These are the activations of a small network on made-up records, seen along a few directions, one row for each record.
Each row is followed by the record's values for the fields T, K, F, D, N, C, V.
The largest differences between rows may come from other fields.
Strong random noise was added to every row along 3 fixed directions; ignore it. To show where, here is one row again and again, with new noise each time:
[ -65  197 -200  370 -484 -217   21  863 -319 -740 -679  441  202 -169
   82   49 -145 -497 -624 -764 -101  382  402 -520  263]
[ 203 -223  166 -112 -246 -198  101  470 -298    8   42  252 -168  151
  -66  271 -201 -110 -363 -351 -531   22   41   42 -307]
[ 171 -143 -115   42 -245 -280  302  144  178  246  538   71 -219 -108
  -60  102 -434  237 -135 -203 -511 -392   39  323 -489]
[ 192 -121  -99  104 -259 -172  224  145   12   99  250   59 -134 -169
   16   81 -156  102 -174 -171 -466 -169   83  123 -316]
[ 180 -183  163  -70 -275 -177   57  555 -379 -124 -135  294 -110  141
  -42  265 -133 -213 -426 -412 -480  141   87  -80 -200]

[ 539 -108  307   62 -515   35  115  397 -577  168  133  237 -111 -267
   28  305  512  -85 -204 -162 -538  538  -72 -406 -261]	T=t2 K=k2 F=f1 D=d1 N=n1 C=c2 V=v1
[ 189  444   54  288   63  -92   11   96  325  140  515  219   85  -41
 -140  209  -60  251  277   31  137  -28 -457   61 -237]	T=t5 K=k3 F=f3 D=d1 N=n1 C=c2 V=v1
[-120 -126   17  -44  244  207  -20  499  -19 -352 -331  187 -162 -220
 -219  117  -20 -218 -192 -338  151   19  152 -200  196]	T=t4 K=k2 F=f3 D=d2 N=n1 C=c4 V=v2
[-340  180 -618  363 -117 -230  -22 -202  585 -111  143 -168  185 -317
  241 -370 -476  192  -21  -83  302 -296  423  185   56]	T=t3 K=k2 F=f3 D=d2 N=n1 C=c5 V=v2
[-144  345 -357  381   88  217   55 -471  231  -62   26 -308   76 -604
  222 -288  442  261  355  368  154  -22  133   98  220]	T=t1 K=k2 F=f3 D=d2 N=n2 C=c5 V=v1
[-243  556 -346  427  -99 -425   43   98  560  -45  349   39  376 -126
  -60 -175 -317  195  100 -228  378  -60 -130  174  245]	T=t1 K=k2 F=f3 D=d2 N=n1 C=c4 V=v1
[  62   69 -167  286  224  209  -34 -487  -54 -123 -281  -56   -9 -395
  149 -198  434  -23  286  448  242  -30   26 -116  185]	T=t6 K=k3 F=f3 D=d1 N=n2 C=c6 V=v2
[ 300  196  -54  213 -446  -52  -72  105 -333 -130  -18  150  204 -213
  185  -36  529 -127  -66   89 -121  435 -152 -340  232]	T=t2 K=k2 F=f1 D=d1 N=n2 C=c3 V=v1
[-222   94 -398   83 -194 -297  190 -214  533  -24  289 -210  247  196
  213  -78 -711  247   71   42   82 -334  259  244  -14]	T=t6 K=k1 F=f2 D=d1 N=n2 C=c2 V=v2
[ 317 -647  390 -501  240  165   32 -146 -344  315  206 -113 -240  277
  -66  145   28  -19  -64  134 -695  -97   12  116 -494]	T=t4 K=k1 F=f1 D=d2 N=n1 C=c2 V=v1
[-323  511 -704  512 -106 -330  -35 -488  737 -202  -57 -351  596 -132
  318 -536 -339   35  -35  313  363 -171  332  175  408]	T=t3 K=k1 F=f2 D=d1 N=n2 C=c4 V=v1
[-311  129 -278  102  -82 -111   28  204  333 -205 -179   31   -9   69
  -21 -212 -792 -115  -19 -438  191 -372  467  134  128]	T=t3 K=k2 F=f3 D=d2 N=n2 C=c2 V=v2
[  -6   -9  111 -145  120 -252   20  -35  209  118  413   -1  -24   55
  -38    8 -346  189    3  -24   68 -175    0  298 -199]	T=t5 K=k2 F=f3 D=d2 N=n1 C=c5 V=v1
[ 203 -298  140 -289  241   96   60  -36 -235  107  148 -126 -230   63
 -159  188   50  -26  -56  119 -239 -134 -116   93 -298]	T=t4 K=k1 F=f1 D=d2 N=n2 C=c6 V=v2
[ -25   66 -190  322 -194   83  126   40  168 -187 -107 -137   51 -323
  154  -93   17   56  135 -126  183  -50  216 -216  246]	T=t6 K=k2 F=f3 D=d2 N=n1 C=c2 V=v2
[ -29 -168   69 -115   85  -39   86 -202  173  311  301 -193   79  426
    1    8 -418  208   14  254  -44 -213  -70  401 -294]	T=t1 K=k1 F=f2 D=d1 N=n2 C=c2 V=v2
[ 172 -137  164   63 -196 -120   73  -72 -222  117  175  -39  -33  -20
  -10  -19  379   90  -29   96 -138  121  -99    7 -240]	T=t1 K=k2 F=f3 D=d2 N=n1 C=c6 V=v1
[-239   51  -56   31   -5 -390   89  457  242  -51  299  309    1    1
 -308  185 -707    2 -193 -515  179 -232  188  167  -40]	T=t6 K=k2 F=f3 D=d2 N=n1 C=c4 V=v2
[-139  560  -77  400  335  182   57  250  200 -119  107  189    1 -398
 -191    7   -5   26  187  -19  407 -103 -349 -131  221]	T=t5 K=k2 F=f1 D=d1 N=n2 C=c4 V=v1
[ -19  289 -188  497 -436 -430  339   55  450  105  612  144  -12 -324
 -123  -21 -408  332  -34 -307   50 -210   -2   68 -177]	T=t6 K=k2 F=f3 D=d2 N=n1 C=c6 V=v1
[ 169  113  -73  -66  471  186  -81 -481  320  157  137 -249   42  185
   27 -156   43  269  357  472   61 -228 -184  295 -134]	T=t4 K=k3 F=f2 D=d2 N=n2 C=c2 V=v1
[ -13  -34 -408  401 -315   40  247  205   52 -300 -124  -26 -147 -643
   57 -132  113   82  -28 -417   92  -62  416 -361  200]	T=t3 K=k2 F=f3 D=d2 N=n1 C=c6 V=v2
[ 103   33  -98  -92  409  100 -104 -476  201  127   81 -223   20  149
   46 -182   42  208  221  307   83 -200 -149  185  -81]	T=t4 K=k3 F=f2 D=d2 N=n2 C=c5 V=v1
[ -87  193 -359  395 -424 -262  135   75  216 -158   24 -152  331 -276
  240 -155   78  -74  -82  -93 -172   96   68 -126   70]	T=t1 K=k1 F=f1 D=d2 N=n1 C=c3 V=v1
[ 117 -335   -2 -229  167   54  124 -201  205  368  437 -124 -423 -168
 -176   30 -143  347  238   86 -227 -616 -124  275 -671]	T=t4 K=k3 F=f2 D=d2 N=n1 C=c6 V=v2
[-158  -29 -244    3 -102 -165 -171   33   26 -200 -335  124  255  257
  106 -115 -196 -184 -324  -92  -79  -37  405  -62  103]	T=t3 K=k3 F=f2 D=d2 N=n2 C=c4 V=v1
[ -82  216   86 -198  349   37 -225  -40  125   86  -55  -13  -20  347
  -69   52 -114   71  112   62   80  -60 -286  167 -114]	T=t4 K=k3 F=f2 D=d2 N=n2 C=c5 V=v1
[ -57  419 -166  384 -175  -82  140 -218  332   67  467  -95  135 -157
  -16  -86  150  220  271  152  112  -87 -168  127   78]	T=t1 K=k2 F=f3 D=d2 N=n2 C=c3 V=v1
[ -99  -44   37  215 -334  -15   87  260   76 -207   -8  172  125 -161
  -65   16 -232 -114 -188 -331   73   -7  119 -134  -21]	T=t5 K=k2 F=f3 D=d2 N=n1 C=c2 V=v2
[ 135 -458  619 -676  486  181  -94  500 -404   95   45  283 -443  407
 -384  452  -17 -133   43 -184  -23 -156 -173   75 -205]	T=t5 K=k2 F=f3 D=d2 N=n1 C=c4 V=v2
[  -2  156  217   74  126  167  -52  254 -325 -304 -510  154   94  260
  -15   40  404 -252 -154 -102  158  463  -61 -242  373]	T=t1 K=k2 F=f3 D=d2 N=n2 C=c1 V=v1
[ 229 -277  326 -330  -48  184 -233  -86 -457  170 -352 -160  -16  403
   81  268  355 -309 -131  202 -273  345  128   34   10]	T=t3 K=k2 F=f3 D=d2 N=n2 C=c2 V=v2
[-165 -252   59 -229  329  236 -170  320 -326 -255 -581  -28   -4   -2
    8  118  232 -410 -202 -156  -39  349  156 -392  210]	T=t4 K=k1 F=f1 D=d2 N=n1 C=c4 V=v2
[ -31  257  -83   82   26  -42 -155 -519   62 -170 -267 -211  318 -151
  288 -157  512  -23   54  326  236  438   51  -66  379]	T=t5 K=k2 F=f3 D=d2 N=n2 C=c1 V=v1
[  84 -331  290 -300  362  390  167 -250   75  322  153  -55 -312  -61
 -193   75  194  122  305  248  -50 -335 -220  222 -139]	T=t5 K=k2 F=f3 D=d2 N=n2 C=c4 V=v2
[ 194 -160  554 -265 -209   66 -225  345 -738 -155 -391  169   76  568
   52  336  610 -418 -243  -73 -259  609 -172 -282  179]	T=t1 K=k2 F=f3 D=d2 N=n2 C=c3 V=v1
[-262  101 -417  278 -200 -374  124  110  577  -37  267   68 -127 -128
 -120 -240 -798   90   60 -344  131 -433  175  189  -64]	T=t3 K=k2 F=f3 D=d2 N=n1 C=c6 V=v2
[-162  255  305   19 -126  -64 -221  830 -471 -625 -464  486  140  462
 -145  248   39 -532 -398 -415  216  385   -4 -326  347]	T=t1 K=k2 F=f3 D=d2 N=n2 C=c3 V=v1
[  49 -172  -34  -44 -194  143  -27   14 -118   27 -202 -143  -80  -53
  145  -27  -41  -93 -123  -75 -143 -138  314   55  -40]	T=t3 K=k2 F=f3 D=d2 N=n2 C=c2 V=v2
[-195  136  118  -36  -31 -279  -84  367  -58 -199 -370  303  198  389
 -147  -60 -167 -198 -140 -312   17  247   22  -22  117]	T=t1 K=k3 F=f2 D=d2 N=n1 C=c1 V=v1
[ -14 -106  139 -291   77  -50  222   69  225  166  543   89 -274   13
 -117   84 -435  299   85 -208  -49 -537   27  337 -355]	T=t5 K=k2 F=f3 D=d2 N=n2 C=c5 V=v1

Which values does each new row have?
[ 211 -229  465 -414  318  336 -150 -236 -542  237  -53 -195 -220  126
  -76  192  461  -46   70  294 -400  173 -314   55 -193]	T=t4 K=k1 F=f1 D=d2 N=n2 C=c5 V=v1
[-184   34 -435  212 -225 -325  241 -385  525  140  419 -239    0 -228
  148 -358 -372  243  143   22  108 -429   81  382 -252]	T=t1 K=k2 F=f3 D=d2 N=n2 C=c6 V=v2
[-112  352  123  159  -69  -22 -183  159  -89 -395 -310  179  252  231
   19   50  212 -324  -84  -33  238  440  -95 -295  436]	T=t5 K=k2 F=f3 D=d2 N=n2 C=c3 V=v1
[  12 -588  224 -482  265  248  -79   30 -258  203 -187 -128 -411  -75
  -33   43  197  -66   28   -1 -218 -288  278   36  -98]	T=t3 K=k2 F=f3 D=d2 N=n1 C=c4 V=v2
[-371  127 -228   35  114 -343  216  228  375  -14  144    8  -16   24
 -106 -286 -760  -10   48 -417  -17 -423  187  229 -102]	T=t1 K=k1 F=f1 D=d2 N=n1 C=c1 V=v1
[   0  285 -615  751 -683 -247  355 -229  412 -101  372  -38  176 -786
  101 -269   78  327 -159 -214   52 -151  255 -168   40]	T=t3 K=k2 F=f3 D=d2 N=n2 C=c6 V=v1
[-209  110  130   48  122  187   33  618 -140 -411 -372  236 -127    2
 -244   19 -244 -272   25 -448  299 -146  141  -84  177]	T=t1 K=k2 F=f3 D=d2 N=n2 C=c2 V=v2
[-131   -8 -666  353  134   69  478 -621  834  354  886 -370 -158 -866
 -166 -441 -419  542  520   36  -76 -892  102  324 -303]	T=t4 K=k1 F=f1 D=d2 N=n1 C=c4 V=v2
[ 244 -330 -158  120  -28  329  220 -515   23  231  141 -336 -271 -689
   30 -110  590  335  249  206 -253 -262   36 -167 -418]	T=t4 K=k3 F=f2 D=d2 N=n1 C=c6 V=v2
[-186  547 -216  463 -342 -339 -121  278  130 -323  -62  196  500   66
   54   58   35   29  -82 -150  162  476 -155 -125  246]	T=t1 K=k3 F=f2 D=d2 N=n1 C=c3 V=v1
[-383  225 -402  -25 -294 -577   -4   54  340 -154   -8   21  361  391
  289 -134 -745  109 -491 -252   79   30  344  168  112]	T=t3 K=k1 F=f2 D=d1 N=n2 C=c1 V=v1
[-141  213  -91  138  219   -7  -75  239  368 -154  205   32    2 -127
 -251   -8 -484   97  157 -120  358 -175   18  212   23]	T=t4 K=k2 F=f3 D=d2 N=n1 C=c2 V=v2
[ 163 -157  114  105 -157  -18  -72  -99 -200   80   77  -84   27    3
   11   17  392  -52   87  170  -33  193 -245  -14  -81]	T=t1 K=k2 F=f3 D=d2 N=n1 C=c6 V=v2
[-127  171  -25  100 -286 -232 -130   -4   -9 -103 -141   94  342   37
  222   47  119  -72 -299  -81   66  281   -5  -74  332]	T=t6 K=k2 F=f3 D=d2 N=n2 C=c4 V=v1
[ -82   63 -198  303  202  444   40 -185  190 -411 -564 -161    1 -516
   14 -427  178 -115  192   13  342  -71  257 -185  427]	T=t4 K=k2 F=f3 D=d2 N=n2 C=c2 V=v2
[ 468 -503  299 -270  234  551   53 -652 -281  391  253 -383 -458 -189
  -83  121  889  235  429  607 -275 -102 -314   39 -320]	T=t4 K=k2 F=f3 D=d2 N=n2 C=c6 V=v2
[ 251  267   73  154  -18   82 -146 -621  -40  143   58 -204  260   55
  241  158  784    5  224  662  -55  509 -322 -143   96]	T=t5 K=k3 F=f3 D=d1 N=n2 C=c3 V=v1
[ 247   21   -9  229 -264   10  144 -511 -152  153   -9 -261    7 -349
  238  -61  699  155   33  322 -127  233  -74 -147   63]	T=t6 K=k2 F=f3 D=d2 N=n2 C=c6 V=v1
[ -14  120  116  120 -129 -157   33   78   35  204  421   66    5  134
 -116  175   54   44   30   43 -135   43 -159  130 -188]	T=t1 K=k2 F=f3 D=d2 N=n1 C=c3 V=v1
[  31   59  178   29 -367 -405 -226  354 -129  -39   86  238  141  386
  -38  162 -224 -153 -413 -243 -130  180  -94   50    7]	T=t3 K=k2 F=f3 D=d2 N=n1 C=c3 V=v1
